A small network was shown many inputs. Here are its activations along a few directions, one row for each input.
Each table varies a few parts of the input and shows all the possible inputs, shuffled.
Descriptions start from the smaller parts, as in this example, which fits no table here: one of 4 places along a line, together with either a single point or one of 11 places around a ring or (one of 3 separate values, together with one of 5 places around a ring).
Shared parts are said once, and a part with two or three values counts as separate values.

Other details of the inputs shift rows strongly along two fixed directions, in all tables alike. That doesn't count.

Rows:
x1: [-36.2  17.2 -31.9 -16.7 -41.3  30.7 -15.0  -0.9  21.6 -35.3 -20.4  23.0
 -33.7]
x2: [ -3.8   6.7  10.1  24.4   0.9 -31.5   5.8  -0.7  18.8  -7.9  -6.3  25.8
  10.1]
x3: [ 13.0  -5.1  35.8  12.0   6.5 -32.0 -34.3 -10.8   4.7   7.7  11.9  -2.4
   0.2]
x4: [ 15.4   2.1  43.5  15.1  -1.6 -31.1 -30.9  -4.7  -1.7   4.3  15.3  -7.4
   2.7]
x5: [-33.1  10.3 -35.9 -42.5 -30.1  12.6 -20.1  30.4   6.8   3.1 -30.8  12.8
 -46.3]
x6: [ 17.7  25.8  16.9   8.3  10.7 -24.6 -12.2   9.0  21.6   2.6  21.8  14.4
 -10.5]
x7: [ 22.2 -26.8  -3.0  29.4  41.3  -7.0  54.3  -6.7 -23.4  20.0  11.3 -53.5
  57.8]
x8: [  2.9   7.8 -38.1  -4.3  -8.0  59.2  65.6 -17.2 -20.9  14.9   2.6 -22.7
   7.6]
x9: [ 14.8   4.4  39.8  -7.4  12.4 -27.7 -24.2  -3.2  10.1   2.4  15.7  -0.7
  -0.8]
x10: [-23.4  -5.5 -13.0 -18.9   3.2  65.1  40.8 -16.2 -18.4  38.3 -10.4 -56.3
   4.8]
x11: [ 23.1 -11.8   5.0  42.2  32.5   1.9  70.1 -19.6 -10.7  20.0  15.7 -45.1
  44.5]
x12: [  8.9 -16.4   2.1   5.7   2.5 -40.4   7.2  12.9  -9.6  -7.4   5.4  23.8
   7.4]
x13: [ -0.3 -17.9  27.4   3.6   1.8 -35.2   5.3 -16.0 -12.6  -7.1   3.3  23.5
   0.4]
x14: [-25.1  -4.7 -43.3 -36.0 -37.7  14.7 -21.6   6.6   3.0 -41.7 -23.6   7.1
 -36.5]
x15: [ -5.3  -7.9   2.2   9.9   8.6 -42.1 -13.2  12.5   7.9  -9.4 -11.3  19.4
  23.6]
x16: [  6.5 -38.3  27.4  34.5  34.0   6.8  46.2 -30.5 -21.5   8.9  20.3 -63.3
  45.5]
x17: [ 16.0   2.0   8.7  -4.2  17.9 -38.7 -29.2  20.0  13.0   6.3  21.9   6.0
   6.3]
x18: [-21.7  -2.4 -20.9 -17.9   0.3  67.2  39.6 -27.9 -31.2  20.7  -9.0 -24.5
  21.2]
x19: [ 19.5   9.2  14.4  -7.2  16.8 -37.3 -27.1  25.3  11.0   2.1  20.5   1.4
   6.3]
x20: [ 20.3  22.2  20.9  30.2  -3.7 -27.4 -18.6   8.7   9.3   6.1  20.7   6.2
  -8.5]
x21: [ 13.8  19.6  11.5  10.9  11.6 -25.8 -14.3   4.2  23.2   6.9  23.1  18.6
 -10.9]
x22: [  8.6 -21.0  34.3   7.6  14.9 -24.3  -3.8  -7.1 -13.8 -17.8  -4.6  20.9
  -5.2]
x23: [-24.0   9.5 -32.1 -21.5 -45.4  23.1  -6.6  -4.7  14.5 -42.4 -17.4  14.7
 -48.2]
x24: [ 22.1   4.0  17.3  16.6   3.3 -41.8 -32.3  24.6  -2.4   6.7  18.9  -6.3
   9.3]
x25: [ 32.5 -14.5  12.7  43.0  41.4  19.5  67.4  -4.2 -18.7  15.2  18.9 -30.7
  38.9]
x26: [ 14.7 -11.2  37.4   2.8   4.2 -28.1 -28.0  -8.7  15.1   9.9  10.7   1.3
  -0.5]
x27: [ -4.2   1.7 -34.1 -40.9 -27.8  26.5 -15.6  21.8 -12.6 -32.9 -31.4  30.4
 -38.8]
x28: [ 18.0   9.4  13.3  19.7   1.5 -24.8 -15.7   4.6  27.2  12.1  16.6  16.2
 -12.9]
x29: [-31.4  26.9 -26.7 -25.5 -34.7  21.5  -3.6  14.4  20.0   3.3 -26.0  24.3
 -59.2]
x30: [-27.1  11.6 -42.7 -39.2 -36.4  20.9 -16.4  16.2  -4.8 -13.9 -26.7  40.9
 -19.2]
x31: [-21.6 -20.1  32.4  15.1   1.4 -28.6 -21.4 -12.6   9.3 -22.2  -1.2   8.6
   8.5]
x32: [ 17.9  -2.9   7.3  13.1  10.4 -41.0 -37.0  17.9   5.6   9.0  15.9   0.1
   5.0]
x33: [ 16.7  15.1  12.0  28.5   4.1 -27.7 -22.2   2.2  16.4   9.6  18.5  12.4
 -11.7]
x34: [ -1.4  12.2 -30.4   2.5   5.8  81.0  48.7  -1.5 -14.9  12.4 -11.4 -17.9
  16.0]
x35: [ -4.1 -14.9  36.5  12.3  18.8 -19.1 -13.2  -2.5  -6.3 -12.1  -7.5  28.5
   7.7]
x36: [ 11.9  -2.1  35.3  -5.0  13.7 -29.5 -26.4  -8.8  11.4   6.1  16.2   3.1
   0.2]
x37: [ -9.4  -8.9 -24.4 -20.8  -2.5  59.7  43.6 -37.3 -30.5   9.8 -18.1 -49.3
  10.4]
x38: [ -9.5  14.6 -38.0   0.5  -4.3  68.3  58.1 -12.4 -14.9  23.0  -1.5 -15.3
  21.4]
x39: [-20.8 -10.0 -46.8  -6.4   4.9  66.9  29.8  -4.8 -13.3   4.3  -7.7 -53.3
  32.7]
x40: [ 20.0  -8.6   9.1   4.1   7.7 -35.9 -30.8  20.1  16.5  11.6  15.4   4.2
   4.4]
x41: [-37.6   9.1 -18.4 -40.6 -35.1  22.8 -24.2 -18.5   0.2 -22.0 -39.7  23.7
 -26.8]
x42: [-16.4   9.4 -34.0 -36.8 -24.6  33.3 -24.5  26.0  -5.1 -25.4 -35.5  37.6
 -23.1]
Each input here is: one of 3 separate values, together with either a single point or one of 5 places along a line or (one of 2 separate values, together with one of 4 places along a line).
Changing only the choice among 3 separate values turns x19 into x6. The same change can be made to x30. Which row results? -> x38
Changing only the choice among 3 separate values turns x35 into x42. The same change can be made to x10. Which row results? -> x5
Which other rows does x13 become when the choice among 3 separate values takes its other values? List them by row number. -> x8, x12
Which other rows does x27 become when the choice among 2 separate values takes its other values? List them by row number. -> x42
Which other rows does x17 become when the place on the line of 5 takes its other values? List them by row number. -> x19, x24, x32, x40

Rows:
x43: [  3.7 -14.6  31.7  26.7  14.7 -30.5   5.3 -13.6   1.0  -2.1  10.3  -4.4
  19.6]
x44: [-13.8  11.8  -7.3 -18.0 -24.8  -2.1 -17.3   7.7   7.3 -12.7 -17.4  43.2
 -30.4]
x45: [ 10.8  30.1 -18.3 -28.7 -24.6  -5.5 -48.9  22.6  11.4  -5.9   2.9  20.7
 -34.5]
x46: [ -4.1  11.1 -56.4 -22.8 -12.2  78.1  43.6  -3.8 -22.2  14.0 -12.0 -32.8
  -3.5]
x47: [ 20.1 -12.0  40.5  41.6  34.2 -46.6  18.0   4.2   2.9   6.2  16.9   7.6
  28.0]
x48: [-13.2  -3.2 -19.2 -25.3 -10.8  24.5   1.2  -0.7  -9.8 -10.2 -18.9  -5.8
  -9.4]
x49: [-1.9 -1.1  9.2 14.5  4.9 -1.6  4.3 -1.5  1.6 -1.2  0.4  8.7  8.2]
x50: [-10.3  -3.9   7.1  -5.0  -9.3  -9.6  -4.0  -7.7  -1.2  -3.5  -6.0  12.8
  -6.1]
x51: [ 22.2  18.4  16.7  -5.1   3.5 -19.9 -36.6  11.2   8.9   9.5  14.9  13.7
 -12.9]
x52: [ -7.1   7.3 -42.3  -5.8  -5.9  58.9  30.1  -4.0 -12.2  10.4  -6.9 -30.6
  11.2]
x53: [ -5.4  34.1 -12.8 -25.8 -26.9  14.0 -39.8  10.9  21.6   5.7  -0.5  13.3
 -47.2]
x54: [-11.2  -8.9  -1.8 -11.9  -0.6  -8.8 -10.1   4.9   0.9  -9.2  -8.0  11.5
  -0.2]
x55: [ 17.8  16.1   8.4  17.5   8.7 -27.6 -16.6  20.0  21.4  19.4  27.8  -8.9
  -2.2]
x56: [  5.0  -5.9  29.4  21.9  16.2 -47.9  -5.3   9.9  14.7  -3.6  10.4  34.3
   9.1]
x57: [  5.7 -22.7  -0.3  15.3  33.7  27.3  46.5  -9.4 -27.5  30.7   8.4 -51.3
  48.2]
x58: [ 17.1  -3.5   8.9  12.0  27.3  16.5   9.8  -1.5  -2.8  41.0  25.5 -61.7
  27.8]
x59: [ 17.1 -10.4  22.7  42.7  32.6 -47.4  18.0  12.8   6.8  10.2  18.5  -0.9
  37.0]
x60: [ 15.8   3.1   5.3 -19.6   0.9  -2.6 -36.8   7.7  -1.7   8.7   7.4 -10.9
  -3.9]
x61: [-10.9   8.5 -11.5 -14.2 -21.1  17.9  -7.6  -2.2   2.7 -17.0 -15.2  22.3
 -25.4]
x62: [ 32.6  -2.8  39.1  18.0  26.6 -36.1 -21.6  -4.0   3.4  21.0  29.3 -16.3
  18.1]
x63: [ -4.5   2.8  14.2   6.5  -7.2 -23.1 -16.2   2.9  12.6 -17.0  -4.2  33.9
 -12.1]
x64: [  3.7  -0.7  25.9  20.8  12.3 -38.6  -4.3   7.7   9.6  -2.4   1.8  25.9
   8.0]
x65: [-13.6  -5.1  -3.6 -25.5 -21.1 -14.3 -25.1   7.4  -0.4 -21.9 -18.7  30.7
 -29.9]
x66: [-15.5   3.5   0.6 -24.0 -31.0 -15.3 -23.8  -4.3   5.2 -23.7 -17.5  37.9
 -37.7]
x67: [ -7.3  -3.3  24.6   6.5  -4.6 -43.5 -20.8  -1.3  10.6 -15.2  -4.4  27.6
  -5.2]
x68: [ -8.4   9.5 -18.9 -19.4 -17.2  30.9  10.9  -1.2  -6.5  -2.5 -13.9  13.2
 -21.4]
x69: [ -5.8  11.0 -32.2 -16.0 -21.8  24.6   3.5   3.2   0.4 -15.0 -11.9   6.0
 -21.5]
x70: [  3.4 -19.6  26.5  20.5  24.8 -37.4   0.8   4.8  -2.8   1.6   4.7  -2.5
  29.0]
x71: [-15.9   0.2 -27.8 -13.4  -7.1  68.4  30.4 -26.1 -19.1  11.5  -9.3 -42.1
  10.8]
x72: [  4.3   3.6 -11.9   3.5  -1.5  -8.6   6.7  11.0   4.6  -6.7  -3.6   9.8
  -3.9]
x73: [  7.7  -3.2 -16.8  19.4  16.9  27.9  40.1  -3.5  -9.3  16.4  10.2 -35.9
  31.2]
x74: [ -0.8   3.5 -10.7   2.6  -1.4 -15.8  -1.1  14.0  11.4  -5.9   0.6  20.2
  -1.2]
x75: [ -5.3   8.7 -23.6  -8.4 -13.6   9.8   5.2  10.3  -0.6  -0.5  -8.7  12.8
 -10.4]
x76: [ 11.0 -27.4  12.7  26.9  36.1  13.8  39.1 -12.3 -22.9  16.2  13.9 -49.3
  47.6]
x77: [ 14.5   5.5  30.6  15.9  12.4 -30.7 -22.2  -4.0  18.3  21.7  24.2 -17.1
  -2.0]
x78: [-11.0  -0.3 -21.7 -14.0   0.8  49.1  31.4 -19.2 -12.9  12.9  -3.8 -29.0
  12.7]
x79: [-21.2  -1.9  -4.4 -23.9 -26.4 -13.0 -37.2   4.5   7.0 -30.3 -20.9  31.6
 -26.1]
x80: [ 20.5 -15.7  24.4  45.0  28.5 -43.6  16.1   6.7   4.1   2.3  20.9  -1.6
  30.2]
x81: [-15.4  -4.6  -6.0 -24.8 -24.2  -5.6 -28.5   1.6   2.8 -31.8 -19.5  24.8
 -29.4]
x82: [-12.6   1.2 -17.6 -19.8 -18.6  38.8  10.5 -20.8  -9.0 -10.5 -11.8 -13.5
 -13.7]
x83: [ -2.7 -19.4  27.5  15.9   9.4 -44.7 -20.8   5.1   4.6 -13.9   1.4  16.2
  11.1]
x84: [-13.3   6.1 -41.4 -28.1 -11.8  85.3  41.2 -25.1 -23.8  11.0 -16.6 -47.3
   0.3]
x85: [-12.0  12.3 -15.5 -22.2 -28.2  19.1 -10.4  -0.6   6.1 -23.1 -16.6  27.9
 -35.7]
x86: [  9.8 -18.4  15.9  27.9  27.4  15.1  42.1 -24.0 -17.3  15.6  15.9 -44.5
  37.8]
Describe the family of inputs behind these rows. -> one of 4 places along a line, together with either one of 2 separate values or one of 9 places around a ring
Changing only the place on the line of 4 turns x62 into x45. The same change can be made to x78. Which row results? -> x74
Changing only the place on the line of 4 turns x69 into x81. The same change can be made to x52. Which row results? -> x83
Which other rows does x63 become when the place on the line of 4 takes its other values? List them by row number. -> x43, x73, x79
Which other rows does x53 become when the choice among 2 separate values takes its other values? List them by row number. -> x51
Start at x44 and move only the place on the ring of 9, one step at a time. The first step leads to x68. Which rows follow, in order? -> x47, x85, x61, x63, x49, x64, x56
Which other rows does x62 become when the choice among 2 separate values takes its other values? List them by row number. -> x77
